A =
[[ 13.9   3.9 -15.7  -5.7   7.1  23.5  39.1   0.0   9.3]
 [-15.0  17.9 -23.8  -9.4 -19.1   7.4  26.7   2.7  37.1]
 [-11.7   1.1  -4.2   3.7   5.3  22.0  52.9   6.6  22.2]
 [-15.1  17.1 -13.9   7.2 -16.5  13.8  20.1 -29.0  -8.1]
 [ 12.8  15.4   8.3  -0.6 -24.4  -0.6  29.2 -23.0  41.2]
 [  2.8  12.6 -13.9  20.3 -33.9   2.6  21.1 -13.1  35.1]
 [  7.9   0.2   6.3  31.4 -18.4  10.8  41.6 -13.6  27.7]]
Give the second smallest entry.
A: -29.0
Give the entry in the top-right corner.
A: 9.3
Give the largest entry in the first row.
A: 39.1
The bottom entry of the column that holds the largest entry -> 41.6
Give the entry at the centre.
A: -16.5
Give the entry just right of the smallest entry.
A: 2.6
Give the entry just right of 2.8.
A: 12.6
The 3rd entry on the diagonal from the top-right corner: 52.9
The entry just right of -18.4 -> 10.8
Give the top-left entry.
A: 13.9
Give the top entry of the column that holds the smallest entry.
A: 7.1
The entry just right of 5.3: 22.0
Give the last entry, reading row by row.
A: 27.7
The smallest entry in the first row is -15.7
The smallest entry in the first column: -15.1
The entry directly above 6.3: -13.9
Give the entry directly below the smallest entry.
A: -18.4
Give the entry directly above 2.6.
A: -0.6
Give the entry just right of 20.3.
A: -33.9
The 3rd largest entry -> 41.2
The entry directly above the largest entry -> 26.7
Give the entry in the bottom-left corner.
A: 7.9
Give the 2nd entry on the main diagonal.
A: 17.9
The entry just left of 12.6: 2.8
Give the 2nd entry on the diagonal from the top-right corner.
A: 2.7
The entry just left of 26.7: 7.4
Give the median of all entries.
A: 6.3
Give the 3rd smallest entry.
A: -24.4
Give the entry just left of the smallest entry.
A: 20.3
The entry directly below -13.1: -13.6

B = [ 21.4  29.6 -43.3 -28.5  25.2]
The entry just left of -43.3: 29.6
The entry just right of the largest entry is -43.3
Read off the second largest entry.
A: 25.2

Questions about the row below.
1) Report the entry just left of 12.9.
2) Report the entry just right of -23.1.
3) Report the median entry.
4) Report the entry just right of the centre entry.
[ 41.9  12.9  -5.1  15.3  14.9 -23.1  24.4  14.3  -3.9]
1) 41.9
2) 24.4
3) 14.3
4) -23.1

[[ 25.6  -4.2  55.5  14.2   0.8   3.1  20.3  13.9  51.4  37.9 -10.6  22.3
  -16.1]
 [ -1.8   6.8  22.7 -11.0   1.1  -0.2  -3.0   1.0   3.5  14.6  -3.8  -4.1
    9.8]
 [ 26.8  -0.4  52.2  12.2  -1.1  -3.9  14.0   5.7  43.5  37.3 -14.8  34.0
  -32.0]
 [  8.5  11.1  16.0  -1.1  -2.1  -6.3  -1.7   1.8   4.7  10.1  -8.7  -2.9
   12.1]
 [ -1.3   6.8  21.7 -10.7   0.4  -0.9  -3.6   1.8   4.3  14.2  -4.4  -4.0
    9.7]]
Read off the entry just left of the largest entry.
A: -4.2
Read off the 1st entry in reading order.
A: 25.6
Read off the entry just right of -1.3.
A: 6.8
Read off the entry just left of -4.1.
A: -3.8
Read off the centre entry.
A: 14.0
The entry just left of -2.1 -> -1.1
The entry just left of 4.3: 1.8
Read off the median entry.
A: 3.1
The entry just right of -10.6 is 22.3
Read off the entry just left of the smallest entry.
A: 34.0
The entry just right of the largest entry is 14.2
Read off the entry just left of the centre entry.
A: -3.9
The third smallest entry: -14.8
The second largest entry: 52.2

M =
[[4014 2620 4566 3444 6377 6051 6489 5295]
 [5669 4162 4554 3248 5056 5101 5599 5536]
 [3629 3790 3036 4005 6811 5766 7811 4432]
 [3513 4333 4446 5316 5140 3468 3862 3556]
 [5716 4865 5381 4278 4316 4231 4124 5231]]
Report the fifth entry from the end, reading row by row.
4278
The entry just left of 4333 is 3513
The fourth-last entry, reading row by row -> 4316
Report the entry directly above 3556.
4432
The bottom-left entry is 5716
Report the 3rd entry in reading order.
4566
The last entry, reading row by row -> 5231
Report the entry directly below 4162.
3790
The entry just left of 3556 -> 3862
The entry directly above 7811 -> 5599
The entry just right of 6489 is 5295
Report the smallest entry in the last row.
4124
Report the top entry of the column that holds the smallest entry.
2620
The entry just left of 4162 is 5669
The smallest entry in the last column -> 3556
Report the entry directly below 6377.
5056
The entry directly above 5056 is 6377
The first entry in reading order -> 4014
Report the entry directly above 5101.
6051
Report the 3rd largest entry.
6489

x =
[[-19.5 -37.3  -1.5   6.8  19.1  -2.5]
 [-44.5 -27.5  -0.8  18.1  36.0  -2.5]
 [-25.0  -0.1  -1.0  38.4  28.1  -3.3]]
Counting starts at 1.
Give the entry at row 1, column 1.
-19.5
Give the bottom entry of the column that holds the smallest entry.
-25.0
The entry in the bottom-right corner -> -3.3
The entry just left of -1.0: -0.1
The entry directly above -0.8: -1.5
Give the entry just left of -27.5.
-44.5
Give the entry just right of 19.1.
-2.5
Give the entry in row 1 and column 2.
-37.3
The entry in row 2 and column 2 is -27.5
Give the entry directly above 28.1.
36.0
The entry directly above 38.4 -> 18.1
The bottom entry of the column that holds the largest entry -> 38.4
Give the entry directly below -0.8.
-1.0
Give the entry directly above 18.1.
6.8

Questions about the table below. Indices start at 1.
1) Give the entry directly above -11.9.
2) Give the entry directly above -3.5.
3) Give the entry in row 1 and column 2.
4) Give the entry just left of 5.1.
5) Give the entry directly above the smallest entry.
6) Give the entry in the top-left corner.
7) Give the entry in the top-right corner.
8) Give the entry just right of the largest entry.
[[-24.7  -0.1  -0.1  -3.6   9.3  -0.9  -4.5  -3.6]
 [  0.0  -2.2   2.3  -0.2   0.5  -0.4   1.2  -0.8]
 [ -6.4 -18.6  -9.4  16.0  -7.4  -8.9 -13.2 -36.5]
 [-31.7  -2.0  -0.5 -14.7   1.1  -2.4 -10.2 -13.5]
 [ 57.5   0.7  -2.2  -0.1 -15.9   3.0  13.7  -4.1]
 [ 45.8   8.8   2.5   1.5 -11.9   5.1  11.5  -3.5]
 [ 23.8 -12.9 -25.3  21.9   6.3  -7.2  -1.6 -48.9]
 [-27.5   4.3  16.2  48.6  -2.1   7.8  10.5  33.5]
 [ -7.5  -2.4  -1.2  19.9  11.9  -3.7   9.2  13.1]]
1) -15.9
2) -4.1
3) -0.1
4) -11.9
5) -3.5
6) -24.7
7) -3.6
8) 0.7

X =
[[-36  10 -28  35  33  30  12   5 -28   2  34 -11  -4   0   5  14]
 [-36 -27 -25  21 -30 -10   4  35 -17 -21  36 -36  29 -28  -9  36]
 [ 37  -7  32 -27  18   2 -17   9 -33 -23  -2  14  32   6   3   3]
 [ 19 -12  23 -34 -12  36   7 -31 -30 -24   5   7  31 -17  23  31]
 [ 37  37   5  17  20 -35  -2 -21  -5  14  28 -25 -27  26  -2  38]
 [ 30  30  39  19  -2  10  -8 -38  20 -22 -27  38   4  28  -7  33]
 [  6 -26 -33 -19 -24 -34  -9   6  35  -7 -16  22  25   8  27  32]
 [ 10  35 -16  15 -19 -23 -20 -19 -39   2 -30  33  34   9  24   6]]
Counting starts at 1.
The entry in the bottom-right corner?
Answer: 6
The entry at row 1, column 1: -36
The entry in row 3 and column 1: 37
The entry directly below -4: 29
The entry just left of the largest entry: 30
The entry just right of the smallest entry -> 2
The entry just right of 25?
Answer: 8
The entry in row 1 and column 3?
Answer: -28
The entry at row 2, column 3: -25
The smallest entry?
Answer: -39
The top-right entry: 14
The entry directly below the largest entry -> -33
The entry just left of the smallest entry: -19
The entry just left of 22?
Answer: -16
The top entry of the column that holds the smallest entry?
Answer: -28
The entry in the bottom-left corner is 10
The bottom entry of the column that holds the largest entry?
Answer: -16
The entry in row 2 and column 1 is -36
The entry at row 1, column 2?
Answer: 10
The entry directly below 21 -> -27
The entry directly above the smallest entry?
Answer: 35
The entry just left of -5?
Answer: -21
The entry directly above the largest entry: 5

m = [  1.0  53.1   3.0  35.3 -16.1  17.5  -7.3]
Report the entry just left of 53.1.
1.0
The entry just right of -16.1 is 17.5
The entry just left of -16.1: 35.3
The entry just left of 35.3 -> 3.0
Report the largest entry.
53.1
